These are the activations of a small neural network, seen along a few directions. Each row is one input.
In each table, some parts of the input vary, and every possible input appears once, in random order.
A made-up example of a description, with smaller parts first: one of 2 separate values, together with either a single point or one of 9 places around a ring or (one of 4 places along a line, together with one of 8 places around a ring).
Shared parts are said once, and a part with two or three values counts as separate values.

Other details of the inputs shift rows strongly along two fixed directions, in all tables alike. That doesn't count.

Rows:
r1: [  2.0 -18.7  42.9   0.6 -34.5   3.2  -5.3 -29.0 -17.9  21.1   4.9]
r2: [-17.5   3.0 -12.7   7.6   8.5   4.3  18.5  12.3  36.5  -1.3  13.4]
r3: [ 31.7 -10.4 -39.1  -6.2   6.8  27.7   0.3   1.6  28.1  13.3  13.1]
r4: [ 25.4   9.1 -38.5  -8.4   4.4  17.5   9.6   3.2  28.7  -2.2   0.5]
r5: [ -5.9  42.7 -61.2 -20.6  32.4  -3.1   0.7  51.1  55.3   5.1  -5.7]
r6: [ -5.2  -2.7  19.3  -8.1 -27.2   0.5  -1.9 -13.5 -31.7 -11.3  -3.4]
r7: [-18.8  26.4 -10.6  22.3  46.3 -12.2  -5.9  50.3  29.8  -7.3 -13.9]
r8: [ -9.9   5.0   2.1 -16.0 -26.4  12.8  19.8 -13.4  20.2   4.9  19.1]
r9: [ -0.8 -21.8  52.2  -8.9 -57.1   0.8  11.1 -48.7 -50.8  -7.6  -8.8]
r10: [-13.1  31.3  15.1  -3.9  10.6 -32.4 -11.3  18.4 -32.0 -13.9 -15.9]
r11: [-23.4  34.2  47.4   8.7   3.2 -37.1 -18.3   7.6 -24.6   9.4 -40.0]
r12: [-29.4  18.3  -3.1  28.2  38.9 -13.1 -14.2  50.0 -10.0 -15.5 -35.9]
r13: [  2.5  -2.7  41.7 -18.7 -22.1 -18.9  13.6 -19.0 -51.3  -7.0   5.6]
r14: [ 10.6  32.0 -40.3  -7.5  26.9  -4.3  -8.7  42.4  35.8  -1.4 -15.3]
r15: [-27.1  -3.8  94.3   2.6 -17.9 -45.2 -46.0  -1.1 -77.9   8.8 -54.5]
r16: [-29.7  31.0  63.1   9.2   4.6 -46.7 -21.1 -50.5 -37.8   6.3 -33.3]
r17: [  6.0 -28.8  67.9 -17.9 -60.3   0.4   4.6 -38.2 -47.8 -19.0  -8.8]
r18: [-11.9  -2.3 -40.9  13.9  30.7  20.9   0.8  41.9  16.0 -22.1   5.2]
r19: [ -2.8 -15.9  30.3  17.4  -6.3  -4.6   8.8 -29.6  -1.4  -1.6   1.6]
r20: [ 35.7 -62.3   6.4 -13.2 -61.0  64.1  32.5 -66.4  12.2  10.0  65.4]
r21: [-26.8  29.5 -42.5  -3.1  37.9  17.6 -11.1  59.8  57.1  10.8  11.8]
r22: [-16.7  15.1  22.7   8.7   3.2 -59.3 -13.5 -17.6 -17.5  23.6 -45.6]
r23: [ 23.8 -24.0 -20.8 -28.0 -38.9  14.8  13.7 -30.6  19.7  26.8  26.7]
r24: [  5.0  16.6  -5.5  21.3  36.6 -38.1 -13.7 -14.0   1.3   4.2 -34.1]
r25: [ 42.7 -16.1 -47.6 -14.2 -22.5  35.6  30.8 -47.9  31.0  -6.9  35.4]
r26: [-7.4 17.8 11.6  5.2  3.8  3.0  0.9 -3.8  1.9 -0.7 -6.2]
r27: [  2.4 -15.0 -23.4  -1.0  -7.0  38.0   1.4  27.6   3.5  -4.5  19.0]
r28: [ -1.5  28.1  -3.1  10.1  36.3 -33.4 -32.9  -8.2  -6.0  21.9 -33.4]
r29: [ 25.6 -28.3  -4.3   3.9 -17.1  -2.4  10.4 -22.3   8.0   3.4  -3.1]
r30: [ 34.6 -42.5   3.4   3.6 -30.4   6.8  18.7 -57.8  -1.8   5.9   5.8]
r31: [-17.7  33.2 -49.4  20.1  69.0 -10.2  -9.7  84.0  19.1 -23.5  -6.1]
r32: [-15.8   8.7 -15.6   3.2  12.1   4.3 -22.2  39.0 -10.0  -0.2  -1.5]
r33: [-33.2  29.2  40.7  12.7  34.5 -37.9 -41.8 -18.5 -21.4  19.7 -30.7]
r34: [ 23.5 -47.0 -37.1  -9.1 -18.4  48.9  51.9  -2.8   5.5 -18.5  62.1]
r35: [ 15.8   9.5 -36.3  -4.8  19.4   6.9 -10.6  35.4  31.7  13.8  -1.9]
r36: [-14.2  14.9  16.1  -5.5  25.2 -28.9 -17.0  33.6 -39.8   7.7  -3.7]
r37: [ 15.2 -41.9 -37.6  -3.1 -10.0  61.1  28.0  26.6  37.8 -41.6  37.8]
r38: [ 19.2 -38.5  17.8 -14.7 -48.6   9.7   9.2 -29.5 -38.1   4.5  40.3]
r39: [  7.1 -12.7 -25.3  13.6  14.1  29.1  19.9 -22.1  38.8 -15.6  34.0]
Each input here is: one of 3 separate values, together with either one of 5 places along a line or (one of 2 separate values, together with one of 4 places along a line).
Question: Changing only the choice among 3 separate values turns r13 into r36. The same change can be made to r10. Which row results?
Answer: r38
Question: Change only the choice among 2 separate values in r4. List by row number the other rows that result.
Answer: r26
Question: Change only the place on the line of 4 in r26. List by row number the other rows that result.
Answer: r8, r11, r16
Question: Which other rows agree with r2 in the choice among 3 separate values? List them by row number.
Answer: r7, r12, r18, r19, r22, r24, r29, r30, r31, r34, r37, r39

Rows:
r40: [  7.4 -30.4  -5.5 -14.5 -30.9  42.1  17.9  -1.2  16.2   3.5  45.8]
r41: [-14.9  -7.2  50.1  -2.0 -20.7 -13.8  -5.4 -25.0 -48.2  -3.3  -2.1]
r42: [  5.3 -20.1  31.2   2.3 -32.6   1.6  14.1 -79.7 -13.8   3.7   8.9]
r43: [-23.3  46.3  34.3   5.2  23.1 -61.0 -29.3  -1.2 -26.0  18.2 -49.3]
r44: [  0.4  -7.8   1.2   4.7  -5.6   3.6  -5.5   8.5 -24.8  -4.9  -3.3]
r45: [ 36.3 -31.1 -21.7 -14.1 -34.3  33.1  21.8 -27.4  25.5  -0.1  26.6]
r46: [  1.1  11.1 -33.5  11.3  29.1   8.6  -1.9  49.1  17.0 -29.9  -8.3]
r47: [ 11.3 -30.4  -7.6  -9.7 -33.1  33.2  30.9  -4.3  13.6  -5.7  29.9]
r48: [ 27.2 -38.3  -6.1  -4.9 -25.8   2.6  25.8 -60.0 -12.6   8.8  35.2]
r49: [ -0.5  28.2 -61.5 -16.0  26.6  14.7  -3.9  50.0  53.9   9.0   4.7]
r50: [-21.4  15.0 -15.3   7.5  26.1   2.3  -7.1  51.0  11.9  -6.1  -2.6]
r51: [-11.0  -2.7 -22.8   2.0  11.0  27.3  -0.6  38.6  23.0 -12.9  25.0]
r52: [  8.1 -15.9 -49.8  -0.5   3.1  47.5  31.8  37.3  55.0 -33.4  35.7]
r53: [-15.4  20.8 -18.6   8.4  39.7   0.7 -28.3  54.3  -0.3 -12.6 -10.5]
r54: [ 45.5 -53.3 -20.3  -4.7 -24.5  19.5  23.5 -38.5  -1.2   5.0  32.2]
r55: [  4.7  23.7 -78.6   4.2  49.7  34.2   2.0  86.2  46.7 -21.4   4.2]
r56: [-17.9  17.4   1.8  19.9  27.7  -6.5 -11.4  -1.1  22.3   6.5 -17.7]
r57: [-13.7   9.1  46.7  -2.2  -8.7 -33.0  -1.2 -11.4 -45.4  -0.5 -26.5]
r58: [ -0.2  16.7  25.0 -12.2  -5.8 -40.3 -27.0  -7.1 -21.8  15.6 -39.3]
r59: [ -6.5   4.2  21.2  -1.8   4.8  -6.4 -22.6  15.5 -22.9   7.2 -11.2]
r60: [ 17.2 -30.4  15.4  -0.2 -46.7  19.8  20.5 -57.7   7.3  13.6  23.4]
r61: [  9.2  -0.2  12.1 -28.3 -36.8 -12.0   4.6 -44.3 -17.0  16.6  -1.0]
r62: [-40.4  41.3  43.9  12.2  32.1 -54.0 -29.9  25.8 -51.6   1.0 -48.8]
r63: [  5.8  -7.5 -11.1  -2.4  -4.4  14.8  23.6   5.9   7.6 -30.6  16.8]
r64: [-17.1  32.2  38.7  12.4  12.7 -47.4 -21.4 -21.8 -24.3  13.9 -36.4]
r65: [-13.8  13.1  36.6  -6.7   1.7 -14.9 -10.3   2.8 -30.3   7.0  -4.1]
r66: [  4.2  -7.2   8.9   9.6   8.1   1.3  -4.6 -24.3   7.8  -0.5 -17.5]
r67: [ 14.5 -18.7  10.8  -8.3 -41.9   7.9  13.7 -41.8   6.2  17.3  14.5]
r68: [  2.4 -12.0   2.5  13.7   4.9 -20.5   0.4 -19.6  -6.1  19.1   3.8]
r69: [ -4.7  34.2 -28.3  15.2  51.1  -5.1 -20.2  41.5  32.2  -4.1 -28.0]
Question: Changing only one part turns r59 into r40. The same change can be made to r44. Which row results?
Answer: r50
Question: What is each input in this table made of?
Answer: one of 3 separate values, together with either a single point or one of 4 places along a line or one of 5 places along a line
Question: Change only the choice among 3 separate values in r69. List by row number the other rows that result.
Answer: r60, r64
Question: Change only the place on the line of 5 in r62. List by row number the other rows that result.
Answer: r41, r57, r63, r65
